Each row has a name. Each question is about the rows just above it.

[-2.66, +5.24, +1.58, +2.89, +0.48, +5.59, +1.70, +1.41, +0.51, -9.37, +1.36, -3.04, -0.77, -1.29, -0.13, +5.32, +1.48, -3.63, +0.81, -0.04, +0.81, +1.41, +6.81, -1.06, +5.03, +3.12, +4.46, +4.36, -4.10, -1.96, -2.31, +1.55, -0.13, +3.93, -0.02, -2.11] : (29)
[-1.31, -1.46, +2.14, +2.75, +1.60, +1.39, -0.04, -3.06, -2.63, +3.92, +1.19, -2.70, -1.21, -3.67, +5.56, +2.40, -2.17, -5.27, -1.12, +0.62, +2.07, -1.46, -1.46, +0.65, +1.19, +1.74, +1.59, -0.01, +6.70, -2.08, -1.47, +0.01, -1.04, -1.31, +1.23, -2.12] : (4)
[-2.71, -5.20, -2.99, +6.65, +1.21, -0.51, +3.53, -0.01, +3.05, -2.12, -3.55, -2.93, +7.00, -2.17, -5.82, +3.44, -1.58, +3.23, -1.04, -5.40, -2.83, +3.11, -1.58, -4.89, +2.26, -1.75, -2.56, +0.97, +2.78, +3.36, -6.29, -0.58, +3.58, -6.62, -0.26, -0.06] : (109)
[-2.66, +5.24, +1.58, +2.89, +0.48, +5.59, +1.70, +1.41, +0.51, -9.37, +1.36, -3.04, -0.77, -0.97, -0.13, +5.32, +1.48, -3.63, +1.45, +2.56, +0.72, -5.58, -2.96, +0.80, +0.91, +1.37, +3.35, -0.97, +3.03, +3.16, -2.92, -1.39, -0.21, -3.51, -3.27, -1.70] : (211)
[+3.59, +0.08, -0.73, +0.06, +0.70, +6.09, +0.47, +5.03, -0.82, +2.55, -0.06, -2.24, +1.55, +2.87, +3.51, +0.51, +3.92, +3.41, +0.22, +5.34, +0.91, -0.67, -2.86, -0.37, -4.16, +2.13, +1.91, -0.21, -1.62, -5.38, +2.48, -0.82, -2.19, -1.39, -2.45, +4.81] : (90)
[-4.76, +0.21, +2.14, +2.75, +1.60, +1.39, -0.04, -3.06, -2.63, +3.92, +1.19, -2.70, -1.21, -3.67, +5.56, +2.40, -2.17, -5.27, -1.12, +0.62, +2.07, -1.46, -3.74, +0.65, -0.84, +1.74, +1.59, -0.01, +6.70, -2.08, -1.47, +4.28, -0.63, -4.95, -1.64, -1.22] : (172)
[-4.76, +0.21, +2.14, +2.75, +1.60, +1.39, -0.04, -3.06, -2.63, +3.92, +1.19, -2.70, -1.21, -3.67, +5.56, +2.40, -2.17, -5.27, -1.12, +0.62, +2.07, -1.46, -3.74, +0.65, -0.84, +1.74, +1.59, -0.01, +6.70, -2.08, -1.47, -0.72, -5.42, +2.44, +1.08, +2.09] : (196)
The value that (109) holds more than once: | [-1.58]
The value that (211) holds more than once: | [-0.97]
Which value appears more than once in (90)? | [-0.82]
[-2.66, +5.24, +1.58, +2.89, +0.48, +5.59, +1.70, +1.41, +0.51, -9.37, +1.36, -3.04, -0.77, -0.97, -0.13, +5.32, +1.48, -3.63, +1.45, +2.56, +0.72, -5.58, -2.96, +0.80, +0.91, +1.37, +3.35, -0.97, +3.03, +3.16, -2.92, -1.39, -0.21, -3.51, -3.27, -1.70] is in which row? | (211)
Whose row is [-1.31, -1.46, +2.14, +2.75, +1.60, +1.39, -0.04, -3.06, -2.63, +3.92, +1.19, -2.70, -1.21, -3.67, +5.56, +2.40, -2.17, -5.27, -1.12, +0.62, +2.07, -1.46, -1.46, +0.65, +1.19, +1.74, +1.59, -0.01, +6.70, -2.08, -1.47, +0.01, -1.04, -1.31, +1.23, -2.12]? | (4)
Where do [-2.71, -5.20, -2.99, +6.65, +1.21, -0.51, +3.53, -0.01, +3.05, -2.12, -3.55, -2.93, +7.00, -2.17, -5.82, +3.44, -1.58, +3.23, -1.04, -5.40, -2.83, +3.11, -1.58, -4.89, +2.26, -1.75, -2.56, +0.97, +2.78, +3.36, -6.29, -0.58, +3.58, -6.62, -0.26, -0.06] appear? | (109)

